Each row below holds a small network's activations on one input, seen along a few directions.
In each table, some parts of the input vary, and every possible input appears once, in random order.
Descriptions start from the smaller parts, as in this example, which fits no table here: ring(8) and (point or (values(2) and line(4)) or line(9)).
Shared parts are said once, and a part with two or three values counts as separate values.
In the rows, 128 means zero.

Other details of the inputs vary at random and push rows far along two fixed directions, the same in every table; ignore that.
These rows show it; all are for the same input, with only those details redrawn:
[128 125 134 135 142 122 121 139 127 132 113]
[125  98 105 121 138 156 145 117 145 105 149]
[174 152 206  94  96 143 225 171 147 167 156]

Rows:
x1: [125  98 105 121 138 156 145 117 145 105 149]
x2: [117 145 125 136 100 120 109 130 125 132 121]
x3: [119 128 135 139 132 121 118 133 130 136 117]
x4: [128 130 118 121 120 116 123 132 104 136 110]
x5: [140 160 150 136 159 105 109  99 114 120 153]
x6: [118 100 103 106 128 152 150 100 135 112 142]
x7: [116 141 133 135 123 122 115 127 137 134 113]
x8: [125 143 120 136 110 120 113 137 125 131 117]
x9: [119 133 134 123 120 124 117 113 121 142 107]
x10: [135 128 120 134 130 119 118 151 116 131 119]
x11: [108 143 137 133 113 122 110 121 137 136 117]
x12: [148 130 105 120 139 136 135  86 126  89 202]
x13: [127 136 121 126 107 122 115 123 109 139 111]
x14: [125 104  93 124 114 154 142 123 138 108 159]
Question: Describe the family of inputs behind these rows.
Answer: values(2) and (point or ring(6))
Question: The inputs of x3 and x14 match in every part but the values(2) part. If x5 is changed in the same way as x3 into x14, which row does it become?
Answer: x12
Question: Which other rows does x9 become when the ring(6) part takes its other values? List them by row number.
Answer: x1, x3, x6, x7, x11

Rows:
x15: [102 116 118 131 127 133 105 115 138 117 123]
x16: [131 122 112 124 158 127 113 108 122 113 125]
x17: [163 125 155 107 107 170 208 145 154 123 192]
x18: [124 114  96 135 123 134 113 133 127 113 112]
x19: [111 126 125 144 141 134 105 104 134 113 135]
x20: [110 121 105 127 117 137 109 111 134 119 109]
x21: [112 102 114 124 145 129 114 123 122 117 120]
x22: [122 112 121 137 159 130 115 112 118 114 132]
x23: [162 176 189 142 104  74 108 156  87 187 105]
x24: [160 117 145  78  92 170 222 132 146 132 164]
x25: [117 144  95 126 121 113 109 111 106 105 145]
x26: [117 112  98 143 129 138 113 134 126 122 121]
x27: [147 131 160  94  92 160 218 124 173 134 186]
x28: [146 169 197 135 136  71 134 168 109 183  86]
x29: [116 107 107 136 133 131 108 140 131 112 125]
x30: [103 120 107 135 122 140 110 111 133 129 117]
x31: [121 114 101 142 142 121 114 134 138 114 130]
x32: [142 170 193 134 123  86 131 172  97 192  73]
x33: [120 135 117 131 142 131 104 100 137 112 129]
x34: [133 127 105 136 148 131 106 126 132 108 131]
Question: Describe the family of inputs behind these rows.
Answer: values(2) or (values(3) and line(6))
Question: Which other rows does x19 become when the values(3) part takes its other values? List them by row number.
Answer: x17, x22
Question: List by row number the other inputs of the same sort as x25.
Answer: x23

Rows:
x35: [119 101 115 116 133 140 145 140 131 127 109]
x36: [136 126 118 128 128 126 129 115 114 120 148]
x37: [127 127 117 129 132 127 128 130 133 114 144]
x38: [132 126 121 126 127 130 126 114 121 120 142]
x39: [123 111 131 130 144 135 133 123 132 121 132]
x40: [112 120 126 127 129 139 131 127 144 122 126]
x41: [126 132 115 123 118 126 126 118 125 119 144]
x42: [134 116 128 131 149 141 130 123 135 124 135]
x43: [134 111 107 117 133 137 139 143 125 118 117]
x44: [126 134 117 123 115 136 123 119 130 118 134]
x45: [118 116 129 126 139 131 132 122 139 122 133]
x46: [182 171 228 107 104 120 210 177 138 183 138]
x47: [117 105 112 113 122 139 139 128 124 130 109]
x48: [130 125 122 128 134 133 127 129 136 115 138]
x49: [168 211 242 153 134  44 107 204  85 207  56]
x50: [180 178 230 101  96 118 215 178 146 186 141]
x51: [127 125 122 123 126 131 128 110 134 125 134]
x52: [111 122 125 130 126 143 134 125 145 123 123]
x53: [128 106 110 119 135 139 140 138 133 125 109]
x54: [132 129 119 122 125 129 124 114 125 118 140]
x55: [114 116 128 128 135 135 131 125 142 123 130]
x56: [103 167 128 179 162  53  24 154  89 145  51]
x57: [107 167 131 172 151  51  27 140  81 152  57]
x58: [138 124 122 126 134 139 124 115 118 122 140]
x59: [122 126 123 123 121 135 126 113 137 125 130]
x60: [122 124 121 129 130 139 130 125 147 120 127]
x61: [127 131 118 131 126 140 128 129 139 115 130]
x62: [134 121 124 131 140 131 129 126 129 116 142]
x63: [118 113 130 130 141 132 133 122 135 123 135]
x64: [112 120 125 123 122 134 128 112 134 127 130]
x65: [127 130 120 122 119 134 123 117 129 118 136]
x66: [128 129 119 128 128 137 125 131 138 113 133]
x67: [126 136 116 126 113 140 124 117 130 120 131]
x68: [121 129 119 124 116 138 127 114 139 125 128]
x69: [124 136 112 124 114 128 125 119 126 119 142]
x70: [132 127 117 129 137 123 129 127 129 115 148]
x71: [125 133 113 133 125 132 130 130 135 116 138]
x72: [124 112 132 129 148 141 132 124 132 125 134]
x73: [118 158 138 179 178  59  32 151  79 149  61]
x74: [132 114 102 119 132 128 141 144 121 119 125]
x75: [129 129 119 123 121 132 124 116 128 120 138]
x76: [117 117 128 124 127 132 131 110 127 128 136]
x77: [131 131 115 124 123 122 126 115 121 120 148]
x78: [127 122 124 127 128 132 129 110 130 127 136]
x79: [121 126 120 133 127 142 131 124 148 122 124]
x80: [123 125 121 125 123 134 127 112 137 126 131]
x81: [131 128 117 128 125 123 128 115 116 122 150]
x82: [134 116 106 113 121 137 137 131 118 122 118]
x83: [113 116 129 127 133 137 131 126 143 121 128]
x84: [124  94 106 146 102 147 125 163 134 133 127]
x85: [123 138 110 127 112 132 126 118 127 120 139]
x86: [122  99 105 141  88 146 123 150 126 138 129]
x87: [128 110 108 115 124 138 137 127 126 129 110]
x88: [137 121 120 133 141 126 132 127 123 115 148]
x89: [140 120 126 130 147 139 127 127 126 117 141]
x90: [123 116 129 125 135 140 128 112 124 129 134]
x91: [109 126 122 126 114 142 129 113 137 127 123]
x92: [133 121 125 126 136 141 128 112 127 129 135]
x93: [111 121 127 121 119 135 128 113 135 125 129]
x94: [110 125 124 122 115 138 128 114 136 126 127]
x95: [186 180 223 101  88 118 204 169 120 181 144]
x96: [123 121 125 128 134 136 129 125 146 120 129]
x97: [132 123 119 133 139 123 131 127 125 117 149]
x98: [172 173 233  98  88 119 212 168 127 191 139]
x99: [132 120 124 127 132 134 129 111 127 125 133]
x100: [117 121 127 121 125 131 130 110 132 126 134]
x101: [124 120 124 130 136 135 130 124 145 122 131]
x102: [112 161 137 177 172  54  23 149  88 144  49]
x103: [131 119 101 116 121 127 137 132 114 123 126]
x104: [129 125 122 128 133 134 125 129 137 113 135]
x105: [136 127 118 128 133 131 125 116 113 123 147]
x106: [129 127 117 130 133 126 130 130 132 117 146]
x107: [120 131 118 128 115 141 127 113 139 126 124]
x108: [128 117 126 132 142 132 132 122 138 123 135]
Question: The inputs of x70 and x77 match in every part but one. If x97 is changed in the same way as x70 into x77, which row does it become?
Answer: x81
Question: The inputs of x71 and x85 match in every part but one. If x39 is changed in the same way as x71 into x85, which row does it become?
Answer: x98
Question: Describe the family of inputs behind these rows.
Answer: values(2) and (point or (line(4) and (point or line(8))))
Question: Which other rows does x63 become when the line(8) part takes its other values? List them by row number.
Answer: x39, x40, x45, x52, x55, x72, x83
Question: Which other rows does x69 become when the values(2) part takes its other values? List them by row number.
Answer: x56
Question: Start at x92 and move only the line(8) part, one step at a time. The first step leads to x99. Which rows follow, in order?
Answer: x78, x51, x80, x59, x68, x107
Question: Start at x93 and move only the line(4) part, one step at a time. The first step leads to x59. Which rows follow, in order?
Answer: x65, x41

Rows:
x109: [134 136 108 118 125 139 123 104 125 108 150]
x110: [119 132 105 119 125 130 134 108 139 107 138]
x111: [129 103 108 131 124 147 131 134 127 113 139]
x112: [129 110 105 119 125 149 135 126 129 111 125]
x113: [102  99 111 118  83 140 128  92 108 142 138]
x114: [135 107 113 120 143 144 134 109 132 119 133]
x115: [121 171 153 160 155  62  67 145  87 150  88]
x116: [129 152 139 163 134  75  65 167  89 155  70]
x117: [129 126 120 133 130 141 121 111 125 110 160]
x118: [122 106 110 112 140 139 143 125 135 111 125]
x119: [120 113 132 134 144 144 126 107 137 115 152]
x120: [130 132 116 120 131 143 125 103 128 107 146]
x121: [174 189 232  85  81 120 232 170 153 180 150]
x122: [116 115 100 128 122 136 135 135 137 113 141]
x123: [117 107 112 135 123 149 130 132 146 122 136]
x124: [120 125 108 131 123 127 131 117 137 109 153]
x125: [129 136 103 122 110 138 124 109 140 110 142]
x126: [131 109 113 112 150 131 139 111 130 113 134]
x127: [177 188 234  96  76 130 224 168 153 188 144]
x128: [129 153 142 161 161  64  72 152  83 155  80]
x129: [129 129 105 135 109 135 120 116 138 112 156]
x130: [135 102 116 133 142 144 131 118 128 121 148]
x131: [139 116 109 120 136 143 132 112 123 113 137]
x132: [123 145 156 156 168  78  68 139  98 159  54]
x133: [121 125 120 112 145 132 133 102 134 107 144]
x134: [124 124 114 137 115 141 122 116 140 111 152]
x135: [126 132 111 114 138 130 136 103 125 106 147]
x136: [112 101 117 135 130 151 132 129 149 122 134]
x137: [111 158 147 157 142  85  67 156 111 162  48]
x138: [119 119 119 139 124 143 125 113 147 117 150]
x139: [112 116 108 114 130 141 139 126 146 113 127]
x140: [125 116  98 130 108 142 125 134 138 115 142]
x141: [134 129 110 131 125 137 119 111 123 111 164]
x142: [121 142 154 166 149  82  69 165  98 161  62]
x143: [134 115  99 118 118 144 133 127 127 112 128]
x144: [181 163 232  92  88 121 235 199 138 187 148]
x145: [114 120 122 128 132 146 130 103 153 117 132]
x146: [121  92 120 133 138 150 135 130 138 120 133]
x147: [126 105 102 127 132 134 139 135 125 112 141]
x148: [124 131 111 124 116 144 126 108 142 109 138]
x149: [115 123  98 117 124 139 139 126 138 111 127]
x150: [102 106 106 105  85 144 131  85 110 143 125]
x151: [112 163 158 160 144  65  70 149 112 152  82]
x152: [131 103 115 124 149 130 134 120 127 116 149]
x153: [181 165 239  88  88 137 238 188 144 194 128]
x154: [116 163 162 156 160  65  67 143  96 150  87]
x155: [135 117 104 115 143 131 142 111 121 112 138]
x156: [121 119 129 121 144 145 131  99 140 114 139]
x157: [112 108 113 123 131 154 135 121 151 121 120]
x158: [122 164 166 167 153  78  64 142  98 158  85]
x159: [144 121 101 119 130 139 130 113 120 115 141]
x160: [126 113 100 116 133 137 145 126 127 109 126]
x161: [120 113 107 132 114 148 127 134 140 115 139]
x162: [124 124  96 118 109 146 129 127 139 113 129]
x163: [113 158 169 170 143  83  74 145 116 160  78]
x164: [126 125 122 121 138 144 128 101 137 114 143]
x165: [130  96 124 133 148 145 133 117 132 122 143]
x166: [170 172 227  94  79 123 229 197 149 187 149]
x167: [137 158 141 165 148  70  59 154  81 160  80]
x168: [139 110 111 132 135 142 128 121 120 116 151]
x169: [125 104 110 121 134 150 136 124 136 117 121]
x170: [119 120 103 120 116 151 130 126 141 113 125]
Question: Describe the family of inputs behind these rows.
Answer: values(2) and (point or (ring(5) and ring(6)))
Question: The inputs of x119 and x156 match in every part but the values(2) part. If x147 is changed in the same way as x119 into x156, which row does it become?
Answer: x160
Question: The inputs of x125 and x129 match in every part but the values(2) part. If x127 is changed in the same way as x125 into x129, which row does it become?
Answer: x138
Question: Which other rows does x120 become when the values(2) part takes its other values? List them by row number.
Answer: x117

Rows:
x171: [112 142 112 157 146  86  55 117  93 132  88]
x172: [131 140 151 125 124 130 145 140 147 135 129]
x173: [138 134 152 131 122 131 142 139 135 140 136]
x174: [130 151 150 120 113 125 141 127 139 134 134]
x175: [133 145 158 119 124 129 143 117 134 139 134]
x176: [145 132 145 117 132 125 150 138 119 138 132]
x177: [138 146 145 127 104 128 137 132 125 139 144]
x178: [110 100  63 122 125 154 120  89 138  84 160]
x179: [111  98  85 122 134 161 123  80 143  90 162]
x180: [149 133 136 122 116 124 145 148 114 138 139]
x181: [132 140 146 129 117 130 144 146 143 136 132]
x182: [115  91  64 122 136 154 127 106 136  84 156]
x183: [147 128 142 129 122 128 144 153 125 137 137]
x184: [145 128 147 128 128 128 147 147 127 137 135]
x185: [106 105 145 119  95 139 154 148 138 160 102]
x186: [110  98  78 128 128 160 118  82 140  88 165]
x187: [140 139 141 116 126 122 151 144 128 133 130]
x188: [143 127 151 123 137 130 150 143 130 138 130]
x189: [115  96  76 117 136 156 124  79 133  90 161]
x190: [135 150 143 114 114 121 145 127 129 135 134]
x191: [118 131 111 157 156  88  64 134  92 131  86]
x192: [137 133 155 126 131 132 145 135 138 140 132]
x193: [117  86  80 117 154 157 132  92 135  89 152]
x194: [138 143 152 113 124 124 146 117 124 139 133]
x195: [134 133 160 124 136 133 147 130 141 140 128]
x196: [106 134 116 160 167  88  60 140 112 126  73]
x197: [145 144 138 121 105 123 139 132 116 140 143]
x198: [109 134 112 163 157  91  63 146 110 128  78]
x199: [131 151 144 125 105 126 141 133 136 135 137]
x200: [ 97 122  96 149 123 110  62 151 110 145  27]
x201: [140 127 155 122 142 130 151 138 134 137 126]
x202: [139 135 147 132 116 132 140 145 132 140 139]
Question: Describe the family of inputs behind these rows.
Answer: values(2) or (ring(5) and ring(6))
Question: What sort of input is x200?
Answer: values(2)
